These are the activations of a small neural network, seen along a few directions. Each row is one input.
Each table varies a few parts of the input and shows all the possible inputs, shuffled.
A made-up example of a description, with smaller parts first: one of 3 separate values, together with either a single point or one of 9 places along a line or (one of 4 places along a line, together with one of 5 places around a ring).
Shared parts are said once, and a part with two or three values counts as separate values.

Other details of the inputs vary at random and push rows far along two fixed directions, the same in every table; ignore that.

Rows:
R1: [  8 -29  21  14  21 -17 -10 -22  22  16 -24  18 -26  -1  15]
R2: [ 26 -31 -43  47  -3  34  31   8  41  -4   2  47 -20 -27   7]
R3: [ -9   4  40   9   6   2  -3 -46   9  21  -5  34  -4 -17  -3]
R4: [ 24  -8  41 -29  20 -50   4 -36  40  23 -14 -29  19  -2  -6]
R5: [-17  33  28  -6  19  -3 -22 -12 -30 -40   0 -73 -10  37  20]
R6: [-16  -2  17 -16  14 -14 -13 -28  23  40  -4  29   0 -24   2]
R7: [ -5  37  27 -36   4   3 -29   3 -33 -29  -9 -54   7  54  24]
R8: [ 19 -15  61 -21   2 -40   5 -54  31  -8  -6 -11  25  21  -3]
R9: [-20  32 -37  -4 -24  18   2  59 -34 -32   7 -28  28  13 -30]
R10: [  0  20 -34 -12  -6   4  -7  34 -28 -17  22 -41   0  10  21]
R11: [ 11 -15 -34  46  -9  25  30   2  25  18   4  70   2 -41 -23]
R12: [ 35 -17 -40  39 -10  20  27   8  22  32  11  45 -12 -33  22]
R13: [ 20 -12 -13  17  -9  24  27   5  18  -1  29  59 -14   0  23]
R14: [ -5 -19 -24  27 -32  31  49  19  11   8  44  83  -1 -34  -7]
R15: [-39  24  -5  -5   4 -11  -9   5 -30  -4   2 -62   7  -9  -6]
R16: [-39  19  21 -45  11 -27 -35   4 -51 -18  -3 -50   7  23 -14]
R17: [-23 -27  25   6  17 -19  -3 -30  11  25 -20  24 -13 -18  -9]
R18: [-15  -3  37 -12  23 -24 -24 -38 -12  23 -27   3  -4  -4  -9]
R19: [  3   9   4 -29  -7  -5 -25  33 -36 -19 -10 -41  -2  36  10]
R20: [ 22   3  17  17   9  12   2 -32  10   6  -1  25 -15   5  23]
R21: [ 11  24 -14 -24 -10  14 -34  21 -12 -35 -20 -46   7  38   8]
R22: [-16  13 -56  16 -24  23  21  54 -22 -32  34   7  16 -10 -29]
R23: [ 31  -4   4  13  19   9 -21 -38  34   7 -32  20 -13  -1  11]
R24: [ 18  -3  18 -17  12  -3 -25 -16  30  39 -26  11  -3   5  27]
R25: [-13   1  43 -15  -1   4  -3 -27  19  27 -13  45   7  -3  -1]
R26: [-25   5 -49  43 -44  40  59  55 -39 -36  57   0   4 -27 -15]
R27: [-20  26  12 -11  13 -13 -22 -18 -22  17 -10 -36   8 -10  -3]
R28: [ 29 -34  32 -12  21 -25  -2 -39  57   0 -13  -1  18   7 -29]
R29: [ 10  -6 -58   9 -31  16  25  74 -43 -36  42  -4  -9   7   5]
R30: [-29  32  -1 -33  -5  -3 -15  24 -32   6  -3 -47  22   5  -6]
R31: [ 31 -20 -41  20 -10  27  13   9  39  -7   5  56 -13 -11   9]
R32: [ 10   5  15  -7  15 -17 -28  -8 -26  -6 -18 -29 -13  20  12]
R33: [-22  -8  22  12  29  -2 -15 -39  28  13 -24  10  -2 -18 -18]
R34: [  9 -10  10  16  22 -10 -11 -28  36  30 -20   5 -17 -14  27]
R35: [-22   6 -24 -17 -25   7  14  58 -50 -13  13 -15  12   6 -21]
R36: [ 20 -31 -22   0 -29 -29  48  37  -6 -15  31 -22   4  19 -32]
Description of these inputs: one of 4 separate values, together with either a single point or (one of 2 separate values, together with one of 4 places along a line).
Question: Changing only the choice among 4 separate values turns R33 into R15. The same change can be made to R28. Which row results?
Answer: R4
Question: Change only the choice among 2 separate values in R18. List by row number the other rows that result.
Answer: R32
Question: Change only the choice among 4 separate values in R22. List by row number the other rows that result.
Answer: R6, R14, R16
Question: Change only the place on the line of 4 in R23. List by row number the other rows that result.
Answer: R2, R21, R31
Question: Change only the place on the line of 4 in R14. List by row number the other rows that result.
Answer: R3, R25, R26
